These are the activations of a small neural network, seen along a few directions. Each row is one input.
Each table varies a few parts of the input and shows all the possible inputs, shuffled.
A made-up example of a description, with smaller parts first: one of 3 separate values, together with either a single point or one of 11 places around a ring or (one of 5 places around a ring, together with one of 6 places along a line).
Shared parts are said once, and a part with two or three values counts as separate values.

Other details of the inputs shift rows strongly along two fixed directions, in all tables alike. That doesn't count.

Rows:
r1: [-4 -4  1  2 -1  0  2  6 -2 -4 -1]
r2: [-3 -4 -3  0  3 -3  0  2  4 -5  1]
r3: [-1 -4 -1  2 -2 -4  0  5  1 -5  2]
r4: [ 8  4  1 -1 -1  1  6 -3 -5  5 -3]
r5: [ 3  5  6 -2 -3  3  3 -6 -2  7  0]
r6: [-6 -3  0  3  1  1  2  4  1 -4 -2]
r7: [10  3  3 -1 -4  2  4 -4 -1  5 -1]
r8: [ 7  3  2 -1  1  2  5 -7  2  5 -1]
r9: [ 8  6 -1 -1 -4  5  4 -4 -1  4  2]
r10: [-5 -4  0 -1 -3 -2 -1  5 -1 -2  1]
r11: [ 4  5  3 -5  0  0  4 -8  0  7 -1]
r12: [-8 -3  0  1 -1  0  0  3  2 -1  0]
r13: [-5 -2 -1 -2 -1 -7 -1  2  0 -3  2]
r14: [ 8  4  4  1 -4  4  4 -4  0  5 -1]
r15: [ -2  -2  -2   5   5   3 -14   6   0  -5   1]
r16: [ 5  3  4 -1 -4  3  4 -4 -3  8 -1]
r17: [-6 -3 -1  3  3  0  2  3  1 -4 -1]
r18: [ 0 -4 -3  1 -1 -3  0  6  1 -3  5]
r19: [-5 -4  1  3  0  1  2  4 -1 -4 -1]
r20: [ 6  4  4  1 -2  4  5 -5  2  6 -2]
r21: [-3 -4  1  3 -1  0  0  4  2 -5  2]
r22: [ 8  3  0 -2  0  0  6 -5 -5  5 -2]
r23: [ 4  6  0 -2 -5  4  4 -7 -3  5 -1]
r24: [-4 -4 -3  1  3 -1  0  3  4 -3  4]
r25: [-8 -4 -1  0  2 -2  0  1  2 -2  1]
r26: [-6 -2 -2 -3  1 -6 -1  2  2 -3  1]
r27: [  9  11  -7   9  18  12 -50  -1 -13  -4 -17]
r28: [-1 -4 -3  1  0 -5  0  3  1 -5  2]
r29: [ 3  4  3 -1  0  3  5 -7 -1  8 -1]
r30: [ 6  3  0 -3  3  2  7 -6 -2  5 -3]
r31: [-4 -3 -1  3  0  1  0  5  4 -3  3]
r32: [-6 -4 -3 -2  1 -4 -1  2  1 -2  1]
r33: [-1 -4 -4 -1  1 -3  0  4  4 -3  4]
r34: [-6 -4 -2  1  4 -1  2  2  1 -4 -2]
r35: [-2 -4 -4  0  3 -2  0  3  4 -4  4]
r36: [ 11   7   0   4   9   8 -24  -1 -10   3 -11]
r37: [-7 -4 -3 -2  2 -3  0  1  1 -2  1]
r38: [-4 -2 -2  3  2  0  0  4  4 -3  4]
r39: [-9 -1  1  0  1 -3 -1  2  3 -2  1]
r40: [-4 -4 -4 -1  3 -3  2  3  0 -4 -2]
r41: [-8 -2  0 -2  2 -4 -1  1  3 -3  1]
r42: [10  3  2 -1 -3  4  4 -2 -1  6  2]
r43: [ 8  6  0  0 -5  4  5 -6 -1  2 -1]
r44: [-7 -4  2  1 -2  0  0  3  0 -2  1]
r45: [ 9  4  0 -2  0  0  5 -6  1  5 -1]
r46: [-4 -3  0  3  2 -1  1  2  4 -4  1]
r47: [ 9  4  3  0 -3  5  4 -2  0  6  2]
r48: [ 6  3  2 -3 -3  0  3 -5 -4  8  0]
r49: [ 6  5  4 -4 -4 -1  3 -5 -3  7  0]
r50: [-6 -2  3  0 -3 -2 -1  4  0 -3  1]
r51: [-5 -2  2 -2 -3 -4 -2  4  0 -3  1]
r52: [ 4  8  2 -3 -5  3  3 -7 -2  4 -1]
r53: [ 0 -4 -4  0  0 -4  0  5  1 -4  5]
r54: [-8 -1  2  0 -1 -2 -1  2  3 -2  0]
r55: [-5 -4 -3 -1  0 -5 -1  2 -1 -2  2]
Each input here is: one of 5 places along a line, together with either a single point or one of 10 places around a ring.
The inputs of r2 and r35 match in every part but the place on the line of 5. If r43 is changed in the same way as r2 into r35, which row does it become?
> r9
The inputs of r34 and r41 match in every part but the place on the line of 5. If r1 is changed in the same way as r34 into r41, which row does it become?
> r50
A walk changes only the place on the ring of 10. It starts at r24 and steps to r38. List the rest of the walk in order.
> r31, r15, r47, r42, r18, r53, r33, r35
Which other rows does r36 become when the place on the line of 5 takes its other values? List them by row number.
> r7, r10, r42, r51

Rows:
r56: [ 14   6  -5  -4  11   0  -3 -12  -3   7  -3]
r57: [ 10  10  -1  -8  10   1  -2 -16  -5  14  -8]
r58: [-12  -6  -2 -11  -2 -13  20  -3   8   2   7]
r59: [  8  16   7  -3   6   8 -13 -18 -11  14 -17]
r60: [ -7 -13 -12  -2   2 -11  12  11   9 -16   9]
r61: [  4   8   3   8   2  10 -26   3 -12  -1 -10]
r62: [ 14   1 -11  11  21   4 -46   9  -6 -10  -8]
r63: [ -3   5   7   2   2   7 -16  -2 -11   3 -11]
r64: [-15   0   7  -6  -6  -5   9  -5   1   2  -1]
r65: [ 12   5  -3  -6   6  -2   3 -12   2   9   3]
r66: [-15  -6   3   5  -8  -2  -7  14  -1 -10   4]
r67: [-12  -3   7 -15 -13 -11  49 -12   5  10   4]
r68: [ 24  17  12   3  -2  21  24 -20   0  24  -5]
r69: [ -7 -14  -3   2 -17  -8  24  15  11 -11  17]
r70: [ -4  -9 -12   0   5  -9  -4   9   9 -13   9]
r71: [-28 -17  -3  13   2  -1  -1  21  14 -21   7]
r72: [ 23  12   4   4  -5  13  -5  -5 -10  10  -5]
r73: [ 30   9   4  -2 -14   8  27 -11  -2  16   4]
r74: [19  2 -1  0  0  0  3 -2  3  5  6]
r75: [-38 -18  -1   6   0  -9 -22  24   1 -25   1]
r76: [ -8   5  -3   2  22   1 -50  -3  -7  -1 -15]
r77: [ -9 -10   2   1 -20  -4  23  13   6  -8  14]
What is each input in this table made of?
> one of 2 separate values, together with either a single point or one of 10 places around a ring
The inputs of r70 and r60 match in every part but the choice among 2 separate values. If r71 is changed in the same way as r70 into r60, which row does it become?
> r68
Which other rows does r72 become when the choice among 2 separate values takes its other values? List them by row number.
> r77
